These are the activations of a small neural network, seen along a few directions. Each row is one input.
Each table varies a few parts of the input and shows all the possible inputs, shuffled.
Descriptions start from the smaller parts, as in this example, which fits no table here: one of 8 places around a ring, together with either a single point or one of 11 places along a line or (one of 2 separate values, together with one of 6 places along a line).
Shared parts are said once, and a part with two or three values counts as separate values.
(in the rows, 128 means zero)

Other details of the inputs vary at random and push rows far along two fixed directions, the same in every table; ignore that.

Rows:
R1: [138 114 128  81 148 187 189 144 159 131 169 150 164 135 103]
R2: [119  72 148 217 135  98  64  43 102  98 106 197 168  91 214]
R3: [145 162 117 136  63  85 138 159 163 138 135 110 123 136 127]
R4: [109 107 178  34 217 188 149  73  68 139 104  96 128 132  82]
R5: [135 128 137  85 189 161 119  93  66 135 120 116 131 132 110]
R6: [126  93 139 193 122  62  48  60  54 110  93 151 123 102 188]
R7: [141 147  81 158  86 124 123 184 159 137 140 120 114 140 124]
R8: [ 85 109 186  40 241 185 153  86  80 123 109 109 126 141  85]
R9: [147 170  97 144  71 114 131 170 152 142 148 101 124 133 144]
R10: [141 163  99 155  54  90 150 212 213 122 150 120 109 150 103]
R11: [138 140 103 150  76  97 128 169 166 129 125 134 111 140 107]
R12: [129  86 134 222 145  89  72  50  87 116 126 217 142  79 220]
R13: [119 148 150  62 135 158 168 132 134 142 126  81 128 129 100]
R14: [132 154  89 162  96 115 127 190 169 125 148 118 115 143 134]
R15: [117 128 134  81 140 167 162 154 147 133 120 100 115 136  80]
Description of these inputs: one of 3 separate values, together with either a single point or one of 4 places along a line.
The inputs of R3 and R13 match in every part but the choice among 3 separate values. If R10 is changed in the same way as R3 into R13, which row does it become?
> R8

Rows:
R16: [138 131 143  83 168 153 164 141 157 134 130 149 131 153  68]
R17: [118 114  94 200  91 122 106 159 158 110 141 142 130 111 160]
R18: [153 167 111  78  93 149 166 174 167 157 137  76 118 149  86]
R19: [103 121 165 110 161 121 118  77  84 122 108 121 128 113 152]
R20: [123 125 127 114 130 166 159 132 148 136 143 119 139 112 130]
R21: [143 138 120  86 166 177 157 137 123 141 156 140 146 143 106]
R22: [159 153 100  92 116 172 181 175 181 149 171 116 146 145 101]
R23: [130 139 162  62 190 143 137  89  79 136 127 120 142 147 114]
R24: [140 153 123  73 162 154 148 154 115 150 130 107 107 157  69]
R25: [117 121 119 170  89  95  91 110 104 125 106 107 111  97 167]
R26: [120  99 127 186 108  91  93 114 138 105 114 165 131 115 152]
R27: [106  94 154 117 232 168 103  71  53 114 115 163 139 121 139]
R28: [156 131 132 104 126 128 149 120 148 139 140 145 148 139 109]
R29: [146 115 117 181 102  81  93 103 118 120 129 180 139 119 167]
R30: [143 139  91 179  80  84  83 139 105 130 125 127 114 121 158]
R31: [127 128 100 164  65 141 155 177 192 125 153 113 129 109 143]
R32: [123 109 132 132 193 153 108  97  78 126 134 163 134 122 146]
R33: [144 167  96 159  81  93 135 189 174 134 151 128 108 146 124]
R34: [129 148 120  82  91 151 173 180 171 141 129  69 106 138  79]
R35: [114 128 123 112 111 134 135 154 136 128 114  86 111 135 101]
R36: [125 145 106 190  92  80 101 161 148 114 127 137 111 129 154]
R37: [160 152 132  77 103 151 189 153 199 152 147 122 143 150  80]
R38: [113  97 156 120 143 130 135 100 132 115 112 144 138 126 118]
R39: [128 143 153  96 147 130 132 100 106 135 123 114 136 136 135]
R40: [118  98 166 116 157 126 124  63 103 124 108 152 141 107 143]
R41: [131 122 151  76 192 145 109  71  42 137 108 112 132 135 118]
R42: [133 140 117 172 107  78  88 121 100 121 130 146 128 125 172]
R43: [ 90 109 178  85 194 141 123  82  74 114 102 117 132 132 122]
R44: [101  99 155  85 194 188 148 104 103 122 125 124 145 126 112]
R45: [118 130 108 151 104 114 107 154 130 119 114 105 106 131 117]
R46: [143 120 122 161 125 100 113 121 135 127 131 174 126 130 135]
R47: [105 119 140 174  95  89 101 114 118 111 114 119 120 102 174]
R48: [149 151 115  86 118 182 183 164 181 151 161 109 146 139 105]
R49: [115  89 144 185  97  89  97  86 123 107 108 156 132  92 177]
R50: [105 122 126 183 112  85  84 128 118 104 114 133 119 120 162]
R51: [140 154  82 168  73 103 120 195 167 130 129 108  97 137 113]
What do these inputs look like to the network?
> one of 4 places along a line, together with one of 9 places around a ring
Which other rows does R51 become when the place on the line of 4 takes its other values? List them by row number.
> R16, R27, R36
Start at R37 and move only the place on the ring of 9, one step at a time. The first step leads to R40. Which rows follow, in order?
> R49, R38, R26, R16, R46, R29, R28
